Each row below holds a small network's activations on one record, seen along a few directions.
Records have a field called Dab. Each example row is followed by its value.
Records without Dab are marked none.
Other fields move the rows too, some of them a lot.
(in the rows, 500 means zero)
Random noise pushes rows far along 19 fixed directions. That doesn't count. These rows show it; they differ only by the noise:
[513 504 487 364 386 230 388 463 519 354 541 384 493 539 520 539 244 332
 294 401 710 439 504 485 129 465 507 415 657 169 746 196 644 249 273 428
 643 561 653 339 632 540 379]
[448 551 577 403 445 468 508 619 591 622 472 519 526 603 543 512 109 467
 482 508 460 663 478 555 554 417 528 582 604 396 431 359 560 667 694 476
 464 384 482 368 619 528 288]
[666 625 650 408 433 495 528 426 387 581 480 504 435 276 601 551 573 606
 483 393 594 443 532 514 344 382 496 333 469 497 535 520 605 317 411 650
 565 659 355 509 414 573 459]
[381 414 586 530 345 489 218 321 342 390 425 472 432 466 399 468 439 542
 573 481 519 440 581 494 632 234 438 515 385 353 470 584 551 320 527 516
 588 468 570 650 518 453 614]
[644 553 542 361 447 289 466 385 386 633 572 379 371 383 579 336 392 809
 313 438 479 644 426 515 407 673 455 409 364 499 410 481 641 579 412 824
 713 578 552 563 810 510 413]
[389 598 764 374 340 290 537 159 414 470 495 464 403 576 495 457 484 416
 895 498 699 614 559 492 337 165 438 598 528 464 719 657 465 476 483 380
 654 415 432 621 726 330 390]
[395 463 483 421 586 649 481 395 504 625 287 496 411 594 638 629 556 705
 502 483 612 440 385 421 539 646 573 593 512 549 525 586 398 517 335 570
 644 548 442 510 466 606 405]
[250 503 549 158 282 505  79 330 500 456 413 222 249 445 512 659 550 633
 483 284 507 617 577 423 453 488 502 493 486 429 591 446 411 305 460 279
 418 500 609 580 503 573 301]
[456 599 367 479 558 587 587 449 631 606 523 343 429 634 484 629 538 552
 438 434 411 566 429 487 297 381 496 420 515 496 540 428 531 713 472 396
 462 493 501 407 475 403 496]
[408 502 470 404 414 454 544 482 523 632 404 532 316 563 428 582 515 500
 369 798 650 461 632 641 340 567 580 529 469 523 603 406 479 308 312 561
 605 684 375 506 399 604 662]
[453 580 428 480 521 418 412 476 427 545 298 347 398 377 535 372 539 470
 487 594 556 409 508 448 628 539 499 559 475 422 508 511 520 214 528 404
 380 505 499 477 445 630 556]
[372 255 326 619 668 423 366 710 550 364 640 542 677 692 528 487 362 281
 428 449 338 582 483 611 703 570 407 688 401 427 309 428 458 727 618 533
 661 418 802 389 507 601 473]
[663 596 383 622 784 470 719 746 322 614 490 443 665 584 399 531 411 380
 260 671 553 654 451 442 351 583 470 265 704 578 456 580 540 633 372 504
 483 550 459 317 661 488 653]
[397 393 738 560 525 548 451 553 605 524 597 654 628 689 479 591 445 461
 529 558 576 629 540 387 268 594 470 498 689 311 760 387 627 700 478 415
 493 552 420 377 593 462 352]
[511 494 434 552 618 608 357 405 468 633 450 372 411 542 467 699 511 535
 368 393 484 579 510 272 324 393 410 397 587 424 572 590 594 637 358 281
 406 690 537 331 417 588 381]
[570 628 519 719 634 612 562 728 353 501 522 487 748 473 361 522 429 358
 330 523 461 528 509 563 489 259 455 233 650 392 369 477 680 539 629 516
 303 399 508 386 490 413 700]
[414 540 658 306 354 715 472 419 370 575 470 369 634 563 455 751 650 588
 653 292 372 651 463 499 500 186 530 258 507 585 477 613 447 434 683 497
 517 328 439 712 656 198 599]
[638 462 259 399 308 416 612 418 629 365 561 528 423 534 490 557 420 422
 415 551 498 334 604 603 360 297 583 468 439 563 572 371 490 335 348 438
 681 705 483 515 377 451 655]
[651 511 317 485 511 572 490 696 501 413 479 491 482 426 409 589 315 536
 245 474 447 458 537 516 459 478 559 285 533 521 390 386 495 430 412 532
 467 609 463 413 353 551 582]
[398 663 704 435 538 412 573 638 472 500 611 496 466 447 516 435 668 529
 378 637 720 561 504 658 211 841 510 435 608 523 652 356 485 489 300 671
 514 453 439 484 602 551 511]
[720 376 411 520 533 377 430 565 377 576 638 410 615 390 575 426 550 422
 348 417 319 534 456 324 536 659 376 450 439 535 489 562 597 433 500 479
 567 639 660 458 674 550 505]

[475 307 314 556 487 552 407 467 675 231 627 628 571 556 524 372 687 691
 389 548 424 460 596 521 666 802 570 569 451 619 454 476 479 668 445 497
 470 635 607 620 460 489 571] | s4
[522 488 558 447 397 706 359 535 463 578 592 512 613 527 764 604 476 637
 444 380 367 496 410 465 653 357 456 525 499 533 421 535 624 695 581 500
 642 494 490 479 557 526 507] | s4
[645 469 456 438 379 525 695 622 497 582 565 680 598 592 544 675 349 328
 394 598 543 432 521 575 445 423 574 508 603 657 503 476 439 441 378 498
 674 598 436 471 499 528 606] | s3
[535 532 407 420 656 275 519 275 427 635 120 442 386 538 581 510 237 571
 577 503 699 586 566 517 532 233 564 494 413 224 374 540 663 369 565 621
 616 686 382 377 387 689 365] | s8
[756 501 466 462 372 509 557 369 658 323 596 573 411 494 523 397 139 880
 631 253 353 530 372 342 453 350 534 373 411 466 459 441 555 825 525 617
 661 479 344 548 614 265 340] | s5
[329 437 589 467 452 327 395 467 435 590 499 372 409 510 264 512 590 314
 604 517 458 631 557 484 412 575 432 514 396 391 576 474 412 265 582 441
 396 375 609 589 585 446 530] | s5
[512 696 406 309 506 202 736 621 611 516 588 344 453 442 665 294 563 266
 670 547 466 591 451 624 535 662 504 689 466 668 513 420 337 466 649 369
 440 330 515 454 598 539 416] | s8
[384 532 372 736 622 360 508 329 510 646 545 407 332 467 507 320 696 340
 455 583 497 343 439 580 555 580 353 829 335 497 441 582 508 553 416 481
 452 461 808 458 429 666 509] | s7
[607 511 411 585 575 337 635 424 526 617 361 585 345 532 407 277 410 638
 477 899 603 574 616 385 504 695 537 547 504 523 558 574 583 565 415 478
 437 740 272 469 539 565 598] | s2
[382 615 548 552 432 394 588 280 516 715 445 471 370 613 450 445 361 463
 458 595 636 475 429 565 435 438 498 700 563 427 514 504 544 579 428 492
 472 369 636 503 667 488 424] | s9
[579 611 670 550 642 356 678 545 401 670 496 528 483 432 513 520 563 328
 538 558 688 514 490 484 207 556 433 455 564 437 660 508 540 399 356 574
 545 576 394 365 488 604 432] | none
[430 768 609 356 381 549 438 638 501 802 491 203 488 401 587 493 272 455
 403 288 308 598 251 468 591 464 459 533 618 411 386 348 556 519 804 378
 199  89 659 397 740 482 269] | s3
[680 497 368 739 761 448 817 440 583 427 459 588 596 549 399 356 593 597
 667 562 444 492 502 518 401 357 518 302 336 401 458 506 647 636 608 719
 548 605 289 488 367 308 692] | none
[448 440 452 593 422 532 468 439 692 423 543 575 456 462 514 282 658 675
 573 564 374 386 507 508 677 682 538 628 337 476 492 408 541 538 632 539
 386 465 476 628 422 444 591] | s6
[237 532 661 475 404 309  93 561 395 269 709 367 341 427 546 253 568 463
 484 669 592 592 610 555 499 655 310 676 471 420 636 457 529 562 411 375
 560 428 612 493 640 629 543] | none
[288 548 620 537 541 521 399 522 389 157 524 534 519 554 363 567 590 460
 617 477 714 518 586 670 381 337 496 371 534 435 517 508 386 484 376 568
 581 355 477 587 407 420 650] | s7
[515 478 466 333 456 208 701 394 532 733 733 472 575 675 715 525 637 236
 581 608 437 734 591 700 405 388 417 705 395 662 517 556 567 671 601 456
 762 649 596 467 687 537 488] | s1
[513 408 477 562 441 479 547 647 612 665 563 594 562 446 436 345 604 415
 394 724 340 511 568 496 694 886 534 650 493 605 476 439 505 426 678 438
 218 521 553 542 537 561 545] | s9
[784 621 347 629 678 281 570 590 293 588 368 371 529 273 551 170 332 484
 316 573 523 444 359 304 686 732 449 475 563 479 363 605 602 354 485 516
 364 498 577 387 692 646 506] | s3
[663 436 489 384 383 283 555 440 401 587 534 573 537 528 548 560 265 381
 401 574 565 564 623 632 422 274 505 473 461 461 448 483 646 385 482 624
 767 721 503 462 580 574 524] | s1
[320 557 303 478 506 502 388 504 630 289 482 370 314 522 297 488 412 485
 555 412 405 603 573 588 613 414 520 545 451 558 325 479 284 630 587 304
 249 326 634 527 347 475 434] | s5
[657 435 494 512 504 453 403 559 434 626 524 452 646 404 729 518 494 359
 497 366 360 434 449 372 584 363 396 503 420 324 504 464 725 352 672 451
 569 604 525 359 456 628 489] | s2
[607 439 268 338 523 538 541 579 518 386 268 471 615 698 565 592 261 584
 485 608 566 553 479 268 562 504 669 351 697 488 587 493 469 425 456 282
 579 607 264 427 594 433 609] | s6
[462 562 636 457 479 657 478 502 510 549 518 476 685 480 574 645 727 411
 638 379 427 594 570 460 510 291 491 395 606 492 551 549 588 487 733 288
 263 494 432 485 421 444 463] | s7
[419 609 413 588 720 308 613 444 462 403 341 466 477 543 363 414 393 456
 475 527 706 555 543 718 443 403 553 438 494 333 331 457 525 495 496 688
 458 428 572 455 427 535 497] | s1
[517 640 465 501 639 496 426 705 507 304 419 432 416 408 495 319 379 738
 520 590 521 609 505 463 543 602 524 328 494 405 442 404 545 618 573 549
 403 459 234 411 423 527 567] | s8
[691 437 425 557 485 405 579 425 548 559 560 510 599 440 553 301 456 647
 427 400 345 475 385 429 614 663 514 494 405 460 399 462 639 546 618 666
 494 484 609 565 694 409 456] | s6
[514 536 575 423 485 386 556 438 399 690 483 399 467 483 536 447 674 468
 652 621 471 616 508 420 474 533 443 507 420 555 602 613 516 399 572 453
 534 529 382 554 638 462 596] | s4
[406 464 403 594 683 513 523 218 578 418 454 472 537 674 557 494 768 640
 537 496 630 514 504 433 385 528 511 507 542 441 606 595 591 713 362 438
 513 630 548 497 495 452 486] | s2
[573 611 628 545 396 618 366 531 407 319 823 611 585 366 694 507 608 505
 319 371 597 460 535 526 508 510 406 546 722 739 474 641 514 792 267 362
 464 540 660 484 547 622 395] | s9

Here are new rows. What is Dab for each?
[442 462 268 577 449 300 565 188 542 720 533 379 304 655 388 474 415 386
 402 570 417 484 500 636 465 280 421 722 298 484 385 540 553 606 457 508
 620 530 804 518 571 483 549] | s2
[651 656 604 526 739 497 614 431 408 496 328 469 577 368 628 398 639 737
 652 360 635 567 398 297 457 592 527 288 582 430 524 627 594 524 516 585
 393 529 276 473 524 494 383] | s3
[626 410 418 567 450 464 585 363 596 128 658 655 708 579 657 448 544 499
 496 336 646 251 419 482 399 499 563 503 608 465 636 437 535 533 269 518
 726 530 621 546 568 378 507] | s9
[511 517 684 510 301 582 447 371 340 509 603 577 622 360 542 510 810 393
 582 493 513 428 608 511 642 376 456 543 557 697 517 733 493 332 533 368
 383 514 572 701 544 468 601] | s3
[390 385 651 568 612 480 416 435 404 625 499 516 468 526 486 477 641 625
 569 473 493 569 416 473 505 710 418 560 338 439 477 579 491 568 482 757
 644 447 548 587 592 522 472] | s2
[565 574 352 422 516 333 653 494 695 449 456 375 267 389 289 419 575 600
 575 431 414 512 505 512 257 652 584 305 289 413 545 256 419 298 532 605
 359 491 365 556 332 388 545] | s3
[642 300 664 717 488 418 527 560 392 591 496 815 636 441 217 547 246 327
 344 546 562 461 646 574 467 481 505 418 509 308 396 452 633 301 514 779
 459 617 586 502 445 563 472] | s2
[378 583 497 366 323 580 480 558 629 433 531 401 512 517 598 521 550 479
 516 416 471 357 369 537 502 557 579 554 550 475 604 299 423 362 541 402
 454 257 535 547 538 406 536] | s6
[184 595 736 431 265 612 371 306 490 630 379 482 445 470 426 666 641 364
 554 450 639 393 588 686 521 279 559 622 571 394 532 465 482 189 589 409
 252 323 636 629 388 524 444] | s5
[484 418 177 607 694 249 511 345 657 304 662 391 587 584 581 316 790 459
 351 458 470 515 566 617 421 632 461 541 378 400 465 398 673 655 471 498
 508 669 799 448 470 535 548] | s1
